Each row below holds a small network's activations on one input, seen along a few directions.
Each table varies a few parts of the input and shows all the possible inputs, shuffled.
Descriptions start from the smaller parts, as in this example, which fits no table here: line(4) and (point or ring(11) or (values(3) and ring(5))).
Shared parts are said once, and a part with two or three values counts as separate values.
(in the rows, 128 means zero)

Rows:
r1: [117  82  92 122  71 112 167 148 109 172 158 109]
r2: [137 198 112  69 124 152 105  81 103  95 138  98]
r3: [135 185 171 154 119 167 107 150 151 105 118 115]
r4: [167 104 139 142 187  98  76  72 141 153 110 115]
r5: [125 119 143  92 116 108  87 227  88 157 159 148]
r6: [109 168 146 130 120 173 134 131 139  75 142 104]
r7: [118  84 114 110  60 148 181 155  99 173 139 102]
r8: [169 217 138  96 128 153  86 100 117 129 129 120]
r9: [151 145 161 164 140 139 131 151 159 105  91 150]
r10: [102  97  86 131 110 100 178 160 109 164 148 122]
r11: [114 132 136 136 137 140 155 131 164  79 115 144]
r12: [ 87 100 125 145 104 102 186 148  91 157 174 152]
r13: [124  92 118 114 175  92  88  52 148 131 119  98]
r14: [153 106 129 175 166 119 107 117 147 122  81 175]
r15: [113  93 109 141 163 117 132  97 157 103  98 168]
What do these inputs look like to the network?
> point or line(4) or (values(2) and line(5))
Change only the values(2) part in r2. List by row number the other rows that result.
> r8

Rows:
r16: [152 191 171 121 133 169  85 166 148  68 112 154]
r17: [154 204 170 123 113 180  70 170  98 124 135 127]
r18: [136 143 147 167 149 157 151 115 179  70  80 155]
r19: [110  97 127 166 155 112 136 140 154 101 127 161]
r20: [130 137 105 138 155 147 148  21 174  82  91 101]
r21: [131  41 107 135 147  66 103 105 115 186 159 105]
r22: [159 199 155  91 151 133  51  81  93 150 138  96]
r23: [ 83  94  79  84  32 122 232 175  63 196 172 110]
r24: [135 187 134  96 166 134  85  66 126  97 107 129]
r25: [136  58 130 173 145  84 125 189 138 174 119 144]
r26: [ 83 119 114 108  25 144 223 249  84 160 178 134]
r27: [127  66  98 133 167  89 128  59 163 129 118 121]
The inputs of r17 and r22 match in every part but one. If r25 is changed in the same way as r17 into r22, which row does it become?
> r21
What do these inputs look like to the network?
> values(2) and (point or line(5))

Rows:
r28: [109 163 130  90  93 174 148 144 119  93 158  84]
r29: [132  94 145 110 153  94  83 128 106 181 150 136]
r30: [124 157 125  95  71 160 151 177  80 135 143 124]
r31: [128  75 126 171 100 113 168 175 151 147 114 145]
r32: [102 103  85 101 131 114 139  75 124 130 144  80]
r33: [114 112 110 159 143 130 159  50 146 120 108 110]
r34: [ 88 106 125 155 132 119 171 145 164  86 115 178]
r35: [171 209 151 143 146 157 101  81 149  92 113 112]
r36: [105  97 124 135  99  95 172 179  99 162 174 137]
r37: [103 128 123 149 107 151 198  90 156 109 123 120]
r38: [101  92 109 161 177 100 140 109 155  98 100 167]
r39: [ 94 124 100  92 100 130 184 117 130 116 156  86]
r40: [119 117  90 100  79 118 186 149  91 155 151 131]
r41: [145 113 111  81 126 112  88  93  97 169 128 130]
r42: [114  75 108 140 136  85 133 141  99 184 165 132]
r43: [136 173 163 117 134 119  72 170 105 164 145 131]
r44: [138  58 110 175 143 101 135 140 146 166 102 136]
r45: [131 121 119  79 145 115  85  59 126 117 135  85]
r46: [107 145 152 153 127 166 137 172 154  64 122 174]
r47: [126  95  74 107 112 107 141 108  90 174 142 126]
r48: [147 199 132  87 128 142  78 104 130 101 142  85]
r49: [156 190 150 143 185 131  86 138 155  73 103 166]
r50: [106 137 160 129  91 137 138 207  88 142 164 129]
r51: [151 132 141 136 161 129 109  37 143 107 102 112]
r52: [164  79 144 143 166 109  90 127 148 161  88 137]
r53: [176 157 158 151 150 136  78 168 151 144  91 135]
r54: [138 114 139 135 201 103  96  97 152  86  93 166]
r55: [154 192 127  88 108 138  79 137  97 152 127 127]
r56: [124 167 150 148 101 196 162 119 146  85 131 117]
r57: [136 115 157 165  95 159 134 204 143 128 109 139]
The inputs of r44 and r38 match in every part but one. If r31 is changed in the same way as r44 into r38, which row does it become?
> r34
What do these inputs look like to the network?
> ring(5) and ring(6)
Change only the ring(6) part in r35. List by row number the other rows that result.
> r43, r48, r49, r53, r55

Rows:
r58: [162 188 149  75 145 138  52 109 112 117 160 110]
r59: [153 202 115  83 140 181  91  73 142 110 114  79]
r60: [107  72  72 130 131  97 181  77 123 137 117 160]
r61: [157 128 141 188 156 144 138 116 161 102  64 158]
r62: [116  59 120 142  62 105 162 180  86 239 135 133]
r63: [147 112 163 168 195 112  96 144 171 111  95 170]
r64: [ 83 103 125 105  68 143 168 219 105 161 183 127]
r65: [184 157 105 122 182 130  83  41 165 143  87  91]
r66: [128 172 173 138 136 140 103 172 157  69 123 169]
r67: [148 175 158 136 124 174 127  78 149  83 132  77]
r68: [160 120 128 113 183 105  40  72 135 138 125 122]
r69: [ 74 106 112 113  82 113 197 176 116  98 177  92]
r70: [120 108 117 106   9 139 176 223  71 218 167 121]
r71: [163 144 123 143 178  99  57 127 129 158 104 159]
r72: [118 199 147 108 139 132  57 154 105 101 139 149]
r73: [ 90  37 111 136 116  78 169 160 101 174 166 134]
r74: [ 84 113  78  86 109 134 198 109 101 115 159 136]
r75: [142 187 160 153 126 174 139 152 139  62 103 148]
r76: [ 86  58 106 153 118  79 199 127 122 134 138 120]
r77: [138 120 158 161 162 142 124  50 170  91  72 107]
The inputs of r62 and r70 match in every part but one. If r76 is changed in the same way as r62 into r70, which row does it become?
> r69
What do these inputs look like to the network?
> values(2) and (line(4) or ring(6))
Change only the values(2) part in r77. List by row number the other rows that result.
> r67

Rows:
r78: [115 155 127 114 105 121 123 175 100 150 158 143]
r79: [146 168 125 119 161 145  99  75 134 111 117 115]
r80: [134 126 128 132  89 128 160 146 107 165 153  99]
r81: [137 164 147 139 146 145 108  93 135  99 106 137]
r82: [108 144 134  98 111 131 152 167 107 109 154 142]
r83: [106  32 115 161 192  64 128  86 150 140 117 143]
r84: [130 115 132 104  95 139 112 164  92 165 150 109]
r85: [152 152 158 157 154 144  99 151 163 107  91 137]
r86: [106 121 126 120  85 150 168 134 132 134 140 107]
r87: [100 132 106 125  97 143 162 154 119 106 149 117]
r88: [156 159 125  92 156 119  77  72 139 112 111 108]
r89: [150 154 155 148 143 149 110 121 159  91 113 144]
r90: [126  42  86 155 129  87 167 124 127 175 104 163]
What do these inputs look like to the network?
> values(2) or line(5) or ring(6)
Start at r88 and move only the line(5) part, one step at a time. The first step leads to r79. Which rows follow, in order?
> r81, r89, r85
